These are the activations of a small network on made-up records, seen along a few directions, one row for each record.
After each row come some of the record's fields: PED, BEBI, KON, MUT, FIZED, ZASE, POSIK.
Not every record has every field; a missing one is written missing.
Other fields move the rows too, some of them a lot.
In the rows, zero is written as 500.
Strong random noise was added to every row along 7 fixed directions; ignore it. To show where, here is one row again and again, with new noise each time:
| 485 | 558 | 638 | 419 | 485 | 500 | 402 | 392 | 439 | 540 | 568 | 735 | 600 | 636 | 454 | 695 | 380 | 266 | 580 | 300 | 590 | 475 | 485 | 627 | 585 | 344 | 534 | 511 | 562 |
| 489 | 565 | 632 | 762 | 113 | 444 | 434 | 359 | 278 | 478 | 261 | 494 | 601 | 334 | 498 | 606 | 441 | 467 | 303 | 451 | 398 | 398 | 326 | 703 | 588 | 663 | 418 | 567 | 593 |
| 509 | 667 | 725 | 639 | 483 | 556 | 392 | 483 | 391 | 636 | 434 | 694 | 515 | 659 | 374 | 735 | 133 | 322 | 679 | 441 | 421 | 516 | 476 | 708 | 766 | 293 | 608 | 694 | 448 |
| 431 | 497 | 484 | 412 | 462 | 430 | 487 | 400 | 468 | 476 | 495 | 593 | 530 | 566 | 395 | 521 | 424 | 479 | 545 | 420 | 616 | 356 | 485 | 499 | 488 | 641 | 540 | 537 | 571 |
| 616 | 527 | 567 | 553 | 409 | 696 | 282 | 662 | 366 | 484 | 342 | 505 | 424 | 443 | 632 | 615 | 676 | 408 | 462 | 438 | 558 | 654 | 447 | 511 | 486 | 423 | 319 | 399 | 373 |
| 497 | 664 | 590 | 618 | 638 | 508 | 493 | 413 | 448 | 534 | 366 | 574 | 628 | 620 | 346 | 582 | 246 | 444 | 555 | 477 | 471 | 475 | 519 | 624 | 726 | 493 | 621 | 712 | 452 |
| 484 | 519 | 471 | 425 | 381 | 483 | 476 | 466 | 520 | 516 | 439 | 604 | 536 | 436 | 536 | 513 | 391 | 457 | 511 | 441 | 500 | 371 | 435 | 448 | 478 | 560 | 485 | 479 | 568 |
| 449 | 466 | 500 | 559 | 403 | 524 | 401 | 621 | 345 | 422 | 421 | 486 | 307 | 622 | 373 | 500 | 588 | 596 | 597 | 560 | 601 | 485 | 492 | 496 | 485 | 725 | 473 | 552 | 436 |
| 477 | 534 | 416 | 383 | 599 | 511 | 518 | 560 | 584 | 424 | 502 | 635 | 560 | 588 | 533 | 431 | 513 | 475 | 559 | 482 | 496 | 463 | 525 | 386 | 506 | 551 | 531 | 479 | 526 |

| 451 | 488 | 702 | 730 | 410 | 502 | 442 | 493 | 293 | 555 | 519 | 552 | 410 | 653 | 378 | 669 | 443 | 417 | 565 | 504 | 520 | 605 | 467 | 687 | 594 | 385 | 540 | 609 | 440 | : PED: nuv / BEBI: zoz / KON: tun / MUT: gimet / FIZED: taz / ZASE: lam / POSIK: missing
| 463 | 449 | 530 | 470 | 376 | 525 | 482 | 461 | 496 | 609 | 501 | 548 | 433 | 460 | 548 | 588 | 413 | 472 | 622 | 437 | 545 | 480 | 469 | 464 | 467 | 458 | 482 | 482 | 526 | : PED: nuv / BEBI: zoz / KON: tun / MUT: gimet / FIZED: taz / ZASE: lam / POSIK: missing
| 458 | 437 | 519 | 466 | 522 | 372 | 636 | 316 | 544 | 529 | 521 | 441 | 603 | 466 | 445 | 493 | 494 | 525 | 435 | 461 | 593 | 425 | 554 | 542 | 523 | 575 | 557 | 545 | 582 | : PED: nuv / BEBI: larul / KON: kor / MUT: riv / FIZED: zeni / ZASE: nati / POSIK: missing
| 558 | 523 | 466 | 502 | 460 | 555 | 432 | 560 | 502 | 550 | 394 | 391 | 482 | 337 | 596 | 496 | 360 | 568 | 492 | 526 | 523 | 448 | 455 | 421 | 436 | 435 | 501 | 416 | 470 | : PED: nuv / BEBI: zoz / KON: kor / MUT: riv / FIZED: taz / ZASE: nati / POSIK: ner
| 508 | 558 | 456 | 557 | 463 | 447 | 557 | 296 | 530 | 490 | 351 | 417 | 691 | 300 | 509 | 514 | 375 | 508 | 265 | 441 | 485 | 373 | 401 | 567 | 542 | 558 | 492 | 514 | 558 | : PED: med / BEBI: missing / KON: missing / MUT: missing / FIZED: missing / ZASE: lam / POSIK: lupi
| 482 | 464 | 619 | 441 | 414 | 527 | 506 | 434 | 563 | 666 | 652 | 530 | 435 | 413 | 512 | 630 | 324 | 430 | 629 | 435 | 487 | 485 | 494 | 543 | 435 | 327 | 510 | 482 | 570 | : PED: nuv / BEBI: larul / KON: kor / MUT: gimet / FIZED: taz / ZASE: lam / POSIK: missing
| 433 | 432 | 450 | 322 | 588 | 536 | 532 | 660 | 574 | 499 | 687 | 668 | 360 | 728 | 568 | 432 | 593 | 444 | 720 | 506 | 547 | 635 | 622 | 382 | 489 | 407 | 537 | 374 | 499 | : PED: nuv / BEBI: larul / KON: kor / MUT: riv / FIZED: taz / ZASE: lam / POSIK: missing
| 395 | 494 | 566 | 582 | 544 | 325 | 638 | 440 | 572 | 436 | 681 | 590 | 508 | 661 | 360 | 441 | 365 | 565 | 587 | 629 | 345 | 508 | 529 | 589 | 660 | 520 | 664 | 676 | 612 | : PED: nuv / BEBI: zoz / KON: kor / MUT: riv / FIZED: taz / ZASE: nati / POSIK: lupi
| 432 | 372 | 399 | 230 | 490 | 415 | 619 | 384 | 647 | 596 | 595 | 568 | 524 | 451 | 543 | 444 | 480 | 466 | 564 | 392 | 658 | 337 | 567 | 371 | 378 | 554 | 536 | 388 | 625 | : PED: nuv / BEBI: larul / KON: kor / MUT: riv / FIZED: zeni / ZASE: lam / POSIK: missing
| 437 | 452 | 609 | 527 | 289 | 426 | 593 | 408 | 556 | 473 | 704 | 612 | 593 | 427 | 601 | 558 | 558 | 396 | 450 | 466 | 348 | 500 | 430 | 584 | 437 | 419 | 473 | 400 | 726 | : PED: nuv / BEBI: larul / KON: tun / MUT: gimet / FIZED: taz / ZASE: lam / POSIK: missing
| 499 | 467 | 464 | 421 | 340 | 503 | 546 | 485 | 601 | 578 | 554 | 515 | 405 | 359 | 554 | 548 | 349 | 516 | 523 | 507 | 452 | 392 | 417 | 468 | 412 | 460 | 460 | 487 | 559 | : PED: med / BEBI: missing / KON: missing / MUT: missing / FIZED: missing / ZASE: lam / POSIK: lupi
| 500 | 511 | 594 | 587 | 464 | 555 | 382 | 553 | 404 | 551 | 464 | 425 | 378 | 508 | 321 | 587 | 484 | 538 | 551 | 532 | 602 | 575 | 479 | 624 | 496 | 504 | 452 | 602 | 412 | : PED: nuv / BEBI: larul / KON: tun / MUT: gimet / FIZED: taz / ZASE: lam / POSIK: ner
| 510 | 526 | 516 | 525 | 330 | 488 | 504 | 483 | 557 | 641 | 501 | 629 | 485 | 369 | 576 | 574 | 212 | 404 | 553 | 534 | 339 | 392 | 377 | 496 | 526 | 327 | 548 | 511 | 520 | : PED: med / BEBI: missing / KON: missing / MUT: missing / FIZED: missing / ZASE: lam / POSIK: missing
| 511 | 521 | 614 | 480 | 622 | 571 | 455 | 457 | 547 | 582 | 527 | 568 | 507 | 517 | 454 | 627 | 429 | 399 | 555 | 436 | 526 | 538 | 507 | 614 | 594 | 332 | 527 | 526 | 445 | : PED: nuv / BEBI: zoz / KON: kor / MUT: riv / FIZED: zeni / ZASE: lam / POSIK: missing
| 483 | 474 | 512 | 550 | 393 | 380 | 416 | 407 | 267 | 484 | 542 | 402 | 510 | 662 | 335 | 604 | 405 | 538 | 501 | 515 | 661 | 390 | 482 | 651 | 498 | 572 | 534 | 515 | 516 | : PED: med / BEBI: missing / KON: missing / MUT: missing / FIZED: missing / ZASE: nati / POSIK: missing
| 601 | 489 | 612 | 488 | 365 | 578 | 352 | 409 | 397 | 683 | 397 | 449 | 519 | 377 | 536 | 698 | 358 | 426 | 473 | 355 | 685 | 512 | 430 | 563 | 442 | 347 | 414 | 462 | 432 | : PED: nuv / BEBI: zoz / KON: tun / MUT: gimet / FIZED: taz / ZASE: nati / POSIK: lupi
| 496 | 512 | 567 | 486 | 411 | 460 | 406 | 560 | 445 | 316 | 672 | 683 | 528 | 614 | 597 | 477 | 892 | 346 | 414 | 401 | 442 | 663 | 421 | 600 | 469 | 472 | 396 | 316 | 603 | : PED: mivu / BEBI: missing / KON: missing / MUT: missing / FIZED: missing / ZASE: lam / POSIK: missing
| 477 | 555 | 575 | 573 | 346 | 457 | 517 | 416 | 503 | 463 | 519 | 625 | 652 | 456 | 583 | 598 | 437 | 361 | 367 | 415 | 360 | 470 | 389 | 647 | 600 | 372 | 496 | 452 | 623 | : PED: med / BEBI: missing / KON: missing / MUT: missing / FIZED: missing / ZASE: lam / POSIK: lupi
| 498 | 581 | 493 | 306 | 524 | 464 | 432 | 412 | 663 | 507 | 600 | 740 | 601 | 456 | 476 | 418 | 517 | 413 | 462 | 406 | 377 | 387 | 370 | 459 | 522 | 548 | 467 | 488 | 575 | : PED: mivu / BEBI: missing / KON: missing / MUT: missing / FIZED: missing / ZASE: lam / POSIK: lupi
| 551 | 590 | 429 | 604 | 724 | 492 | 549 | 419 | 400 | 386 | 287 | 262 | 728 | 421 | 467 | 428 | 632 | 603 | 263 | 542 | 576 | 526 | 568 | 504 | 527 | 662 | 459 | 509 | 432 | : PED: nuv / BEBI: larul / KON: kor / MUT: riv / FIZED: zeni / ZASE: lam / POSIK: ner
| 452 | 437 | 594 | 415 | 414 | 464 | 423 | 532 | 433 | 531 | 688 | 595 | 357 | 695 | 435 | 638 | 611 | 396 | 634 | 403 | 663 | 497 | 503 | 586 | 467 | 445 | 483 | 463 | 528 | : PED: med / BEBI: missing / KON: missing / MUT: missing / FIZED: missing / ZASE: lam / POSIK: missing
| 432 | 460 | 547 | 417 | 451 | 463 | 506 | 571 | 533 | 534 | 662 | 692 | 408 | 634 | 465 | 538 | 465 | 456 | 644 | 527 | 432 | 456 | 512 | 468 | 503 | 481 | 498 | 429 | 541 | : PED: nuv / BEBI: larul / KON: tun / MUT: riv / FIZED: zeni / ZASE: lam / POSIK: missing
| 470 | 428 | 438 | 478 | 685 | 502 | 470 | 545 | 450 | 381 | 603 | 470 | 458 | 651 | 415 | 439 | 718 | 558 | 542 | 491 | 703 | 568 | 623 | 461 | 466 | 582 | 488 | 512 | 491 | : PED: nuv / BEBI: zoz / KON: kor / MUT: riv / FIZED: taz / ZASE: lam / POSIK: ner
| 465 | 544 | 485 | 421 | 291 | 342 | 537 | 361 | 636 | 567 | 561 | 631 | 548 | 350 | 511 | 432 | 338 | 476 | 465 | 443 | 377 | 249 | 359 | 467 | 459 | 580 | 494 | 504 | 656 | : PED: mivu / BEBI: missing / KON: missing / MUT: missing / FIZED: missing / ZASE: lam / POSIK: lupi
| 636 | 594 | 492 | 402 | 782 | 662 | 456 | 459 | 645 | 678 | 358 | 460 | 474 | 406 | 495 | 517 | 375 | 470 | 512 | 442 | 575 | 546 | 545 | 407 | 496 | 348 | 481 | 547 | 344 | : PED: mivu / BEBI: missing / KON: missing / MUT: missing / FIZED: missing / ZASE: lam / POSIK: lupi
| 625 | 623 | 511 | 487 | 603 | 617 | 411 | 674 | 626 | 602 | 470 | 574 | 400 | 428 | 596 | 479 | 392 | 458 | 585 | 546 | 371 | 591 | 453 | 442 | 569 | 322 | 438 | 513 | 356 | : PED: med / BEBI: missing / KON: missing / MUT: missing / FIZED: missing / ZASE: lam / POSIK: lupi
| 487 | 537 | 505 | 560 | 590 | 499 | 716 | 350 | 526 | 525 | 309 | 558 | 635 | 505 | 459 | 441 | 442 | 530 | 484 | 429 | 473 | 479 | 575 | 449 | 642 | 659 | 617 | 627 | 499 | : PED: mivu / BEBI: missing / KON: missing / MUT: missing / FIZED: missing / ZASE: lam / POSIK: missing
| 483 | 531 | 425 | 523 | 659 | 446 | 567 | 522 | 531 | 412 | 567 | 383 | 587 | 576 | 436 | 408 | 488 | 622 | 481 | 662 | 473 | 488 | 533 | 477 | 464 | 541 | 563 | 517 | 513 | : PED: nuv / BEBI: larul / KON: tun / MUT: gimet / FIZED: taz / ZASE: nati / POSIK: lupi
| 560 | 538 | 485 | 514 | 501 | 492 | 460 | 544 | 503 | 406 | 467 | 533 | 547 | 432 | 600 | 424 | 640 | 461 | 404 | 486 | 457 | 525 | 478 | 483 | 484 | 525 | 407 | 428 | 504 | : PED: med / BEBI: missing / KON: missing / MUT: missing / FIZED: missing / ZASE: lam / POSIK: ner
| 443 | 505 | 529 | 425 | 827 | 367 | 750 | 127 | 610 | 472 | 483 | 571 | 849 | 612 | 374 | 487 | 498 | 422 | 420 | 286 | 602 | 466 | 646 | 514 | 621 | 619 | 699 | 638 | 616 | : PED: mivu / BEBI: missing / KON: missing / MUT: missing / FIZED: missing / ZASE: nati / POSIK: missing
| 415 | 544 | 468 | 356 | 583 | 437 | 541 | 506 | 670 | 519 | 662 | 754 | 616 | 632 | 463 | 466 | 357 | 420 | 642 | 456 | 436 | 445 | 516 | 441 | 544 | 407 | 585 | 532 | 612 | : PED: nuv / BEBI: zoz / KON: tun / MUT: gimet / FIZED: taz / ZASE: lam / POSIK: ner
| 467 | 418 | 390 | 389 | 345 | 397 | 529 | 432 | 461 | 432 | 570 | 420 | 520 | 391 | 498 | 473 | 518 | 521 | 458 | 522 | 595 | 341 | 448 | 461 | 317 | 598 | 454 | 400 | 657 | : PED: med / BEBI: missing / KON: missing / MUT: missing / FIZED: missing / ZASE: lam / POSIK: ner
| 484 | 552 | 420 | 499 | 628 | 555 | 468 | 817 | 539 | 327 | 575 | 598 | 376 | 701 | 490 | 289 | 799 | 593 | 598 | 674 | 305 | 618 | 515 | 390 | 561 | 585 | 516 | 509 | 380 | : PED: mivu / BEBI: missing / KON: missing / MUT: missing / FIZED: missing / ZASE: lam / POSIK: lupi
| 559 | 637 | 475 | 521 | 637 | 590 | 551 | 574 | 702 | 666 | 356 | 518 | 552 | 376 | 492 | 464 | 163 | 538 | 604 | 587 | 349 | 515 | 506 | 418 | 601 | 374 | 558 | 645 | 396 | : PED: nuv / BEBI: larul / KON: tun / MUT: gimet / FIZED: taz / ZASE: lam / POSIK: ner
| 431 | 524 | 516 | 506 | 608 | 465 | 527 | 467 | 490 | 372 | 591 | 581 | 588 | 677 | 420 | 519 | 600 | 445 | 452 | 439 | 532 | 539 | 522 | 601 | 592 | 487 | 551 | 502 | 534 | : PED: med / BEBI: missing / KON: missing / MUT: missing / FIZED: missing / ZASE: lam / POSIK: lupi
| 572 | 616 | 617 | 676 | 431 | 577 | 350 | 575 | 414 | 466 | 392 | 502 | 449 | 421 | 492 | 516 | 623 | 499 | 395 | 554 | 325 | 584 | 361 | 639 | 618 | 535 | 399 | 580 | 371 | : PED: med / BEBI: missing / KON: missing / MUT: missing / FIZED: missing / ZASE: lam / POSIK: lupi
| 426 | 463 | 615 | 461 | 169 | 479 | 325 | 612 | 422 | 610 | 599 | 672 | 147 | 583 | 361 | 547 | 358 | 502 | 762 | 535 | 434 | 347 | 403 | 500 | 470 | 527 | 496 | 538 | 504 | : PED: mivu / BEBI: missing / KON: missing / MUT: missing / FIZED: missing / ZASE: lam / POSIK: ner
| 401 | 587 | 476 | 548 | 563 | 390 | 634 | 354 | 496 | 368 | 488 | 562 | 755 | 624 | 430 | 402 | 518 | 490 | 350 | 431 | 422 | 443 | 528 | 552 | 640 | 598 | 586 | 556 | 611 | : PED: mivu / BEBI: missing / KON: missing / MUT: missing / FIZED: missing / ZASE: lam / POSIK: ner
| 480 | 390 | 446 | 384 | 717 | 502 | 550 | 357 | 586 | 550 | 457 | 364 | 496 | 416 | 359 | 433 | 566 | 580 | 480 | 446 | 751 | 417 | 582 | 451 | 423 | 673 | 516 | 520 | 438 | : PED: nuv / BEBI: larul / KON: kor / MUT: riv / FIZED: zeni / ZASE: lam / POSIK: missing
| 487 | 566 | 527 | 591 | 601 | 420 | 558 | 372 | 433 | 403 | 474 | 455 | 709 | 536 | 414 | 514 | 567 | 496 | 343 | 528 | 494 | 496 | 513 | 608 | 566 | 584 | 498 | 527 | 542 | : PED: nuv / BEBI: zoz / KON: tun / MUT: riv / FIZED: zeni / ZASE: lam / POSIK: lupi
| 512 | 365 | 526 | 492 | 575 | 494 | 558 | 427 | 591 | 464 | 601 | 285 | 453 | 360 | 469 | 473 | 678 | 637 | 430 | 540 | 551 | 593 | 528 | 500 | 371 | 550 | 443 | 499 | 497 | : PED: nuv / BEBI: larul / KON: tun / MUT: gimet / FIZED: taz / ZASE: nati / POSIK: missing

Which values does each new row have?
| 516 | 458 | 479 | 465 | 353 | 526 | 345 | 629 | 258 | 510 | 476 | 483 | 413 | 581 | 552 | 570 | 493 | 464 | 542 | 475 | 632 | 467 | 457 | 464 | 403 | 455 | 468 | 394 | 464 | : PED: med / BEBI: missing / KON: missing / MUT: missing / FIZED: missing / ZASE: nati / POSIK: ner
| 685 | 474 | 522 | 435 | 592 | 745 | 444 | 544 | 569 | 648 | 260 | 374 | 415 | 284 | 615 | 579 | 486 | 458 | 504 | 439 | 636 | 662 | 568 | 356 | 448 | 321 | 401 | 450 | 301 | : PED: mivu / BEBI: missing / KON: missing / MUT: missing / FIZED: missing / ZASE: nati / POSIK: ner
| 475 | 616 | 353 | 386 | 741 | 510 | 551 | 575 | 655 | 564 | 469 | 554 | 453 | 563 | 321 | 311 | 340 | 647 | 625 | 630 | 394 | 390 | 518 | 329 | 606 | 665 | 639 | 682 | 385 | : PED: mivu / BEBI: missing / KON: missing / MUT: missing / FIZED: missing / ZASE: lam / POSIK: lupi
| 486 | 496 | 367 | 320 | 598 | 449 | 444 | 470 | 443 | 399 | 546 | 504 | 589 | 602 | 469 | 391 | 612 | 527 | 486 | 440 | 622 | 376 | 521 | 395 | 421 | 591 | 531 | 426 | 505 | : PED: mivu / BEBI: missing / KON: missing / MUT: missing / FIZED: missing / ZASE: nati / POSIK: ner
| 499 | 433 | 451 | 512 | 500 | 535 | 518 | 429 | 457 | 534 | 342 | 438 | 429 | 438 | 482 | 518 | 509 | 565 | 545 | 439 | 649 | 470 | 526 | 412 | 464 | 684 | 498 | 511 | 417 | : PED: med / BEBI: missing / KON: missing / MUT: missing / FIZED: missing / ZASE: lam / POSIK: missing
| 561 | 498 | 449 | 390 | 483 | 508 | 534 | 547 | 598 | 476 | 507 | 643 | 633 | 374 | 754 | 430 | 590 | 384 | 412 | 420 | 424 | 525 | 533 | 408 | 479 | 394 | 404 | 335 | 554 | : PED: nuv / BEBI: larul / KON: kor / MUT: riv / FIZED: zeni / ZASE: lam / POSIK: ner
| 501 | 570 | 448 | 687 | 354 | 453 | 538 | 668 | 550 | 350 | 414 | 514 | 475 | 416 | 600 | 257 | 610 | 619 | 435 | 687 | 162 | 471 | 422 | 428 | 530 | 676 | 450 | 516 | 530 | : PED: mivu / BEBI: missing / KON: missing / MUT: missing / FIZED: missing / ZASE: lam / POSIK: ner
| 566 | 501 | 498 | 583 | 488 | 608 | 432 | 824 | 512 | 421 | 558 | 581 | 458 | 635 | 702 | 496 | 562 | 456 | 562 | 590 | 285 | 645 | 476 | 502 | 560 | 300 | 486 | 403 | 442 | : PED: med / BEBI: missing / KON: missing / MUT: missing / FIZED: missing / ZASE: nati / POSIK: missing
| 369 | 407 | 371 | 411 | 476 | 394 | 615 | 673 | 590 | 371 | 706 | 479 | 358 | 602 | 424 | 322 | 581 | 666 | 635 | 698 | 462 | 441 | 517 | 385 | 329 | 661 | 555 | 487 | 594 | : PED: nuv / BEBI: larul / KON: tun / MUT: gimet / FIZED: taz / ZASE: lam / POSIK: ner
| 530 | 614 | 598 | 643 | 423 | 478 | 424 | 471 | 404 | 524 | 439 | 524 | 512 | 505 | 467 | 546 | 482 | 424 | 463 | 465 | 423 | 593 | 420 | 651 | 602 | 476 | 494 | 517 | 494 | : PED: mivu / BEBI: missing / KON: missing / MUT: missing / FIZED: missing / ZASE: lam / POSIK: missing
| 453 | 478 | 482 | 579 | 396 | 447 | 510 | 416 | 417 | 437 | 411 | 397 | 505 | 433 | 429 | 501 | 547 | 559 | 360 | 478 | 570 | 423 | 446 | 573 | 502 | 653 | 466 | 502 | 515 | : PED: med / BEBI: missing / KON: missing / MUT: missing / FIZED: missing / ZASE: lam / POSIK: lupi
| 499 | 450 | 442 | 442 | 512 | 520 | 486 | 528 | 513 | 588 | 455 | 432 | 290 | 477 | 447 | 515 | 461 | 602 | 584 | 512 | 585 | 469 | 505 | 451 | 402 | 556 | 486 | 521 | 423 | : PED: med / BEBI: missing / KON: missing / MUT: missing / FIZED: missing / ZASE: lam / POSIK: missing
| 374 | 468 | 581 | 582 | 363 | 407 | 623 | 536 | 457 | 512 | 698 | 642 | 405 | 703 | 422 | 562 | 322 | 485 | 689 | 499 | 353 | 467 | 544 | 591 | 580 | 493 | 629 | 582 | 614 | : PED: med / BEBI: missing / KON: missing / MUT: missing / FIZED: missing / ZASE: lam / POSIK: missing
| 484 | 499 | 415 | 405 | 359 | 468 | 433 | 487 | 501 | 510 | 464 | 520 | 432 | 371 | 429 | 392 | 576 | 590 | 427 | 517 | 471 | 353 | 363 | 415 | 438 | 741 | 431 | 504 | 503 | : PED: mivu / BEBI: missing / KON: missing / MUT: missing / FIZED: missing / ZASE: lam / POSIK: lupi
| 503 | 459 | 468 | 427 | 718 | 536 | 467 | 502 | 470 | 474 | 548 | 451 | 506 | 592 | 464 | 503 | 636 | 482 | 478 | 465 | 709 | 592 | 531 | 453 | 422 | 453 | 465 | 487 | 415 | : PED: nuv / BEBI: zoz / KON: tun / MUT: gimet / FIZED: taz / ZASE: lam / POSIK: lupi
| 453 | 447 | 522 | 529 | 374 | 478 | 472 | 509 | 397 | 563 | 448 | 461 | 296 | 554 | 371 | 506 | 537 | 576 | 561 | 472 | 583 | 461 | 505 | 513 | 442 | 671 | 488 | 546 | 468 | : PED: mivu / BEBI: missing / KON: missing / MUT: missing / FIZED: missing / ZASE: lam / POSIK: missing
| 463 | 638 | 525 | 593 | 371 | 462 | 606 | 477 | 558 | 430 | 461 | 688 | 775 | 489 | 668 | 440 | 453 | 375 | 332 | 448 | 168 | 490 | 433 | 534 | 678 | 389 | 525 | 460 | 652 | : PED: mivu / BEBI: missing / KON: missing / MUT: missing / FIZED: missing / ZASE: lam / POSIK: ner
| 541 | 400 | 365 | 372 | 486 | 654 | 531 | 629 | 562 | 637 | 287 | 468 | 306 | 377 | 607 | 418 | 539 | 573 | 629 | 451 | 614 | 502 | 577 | 183 | 385 | 657 | 467 | 408 | 399 | : PED: mivu / BEBI: missing / KON: missing / MUT: missing / FIZED: missing / ZASE: lam / POSIK: missing
| 480 | 515 | 599 | 525 | 263 | 511 | 324 | 500 | 329 | 607 | 462 | 541 | 305 | 481 | 319 | 580 | 484 | 523 | 528 | 476 | 517 | 410 | 363 | 586 | 538 | 631 | 447 | 591 | 432 | : PED: mivu / BEBI: missing / KON: missing / MUT: missing / FIZED: missing / ZASE: lam / POSIK: lupi
| 443 | 605 | 520 | 522 | 441 | 377 | 508 | 429 | 574 | 453 | 524 | 630 | 558 | 512 | 384 | 383 | 414 | 521 | 514 | 574 | 269 | 337 | 381 | 550 | 594 | 622 | 576 | 615 | 568 | : PED: mivu / BEBI: missing / KON: missing / MUT: missing / FIZED: missing / ZASE: lam / POSIK: lupi
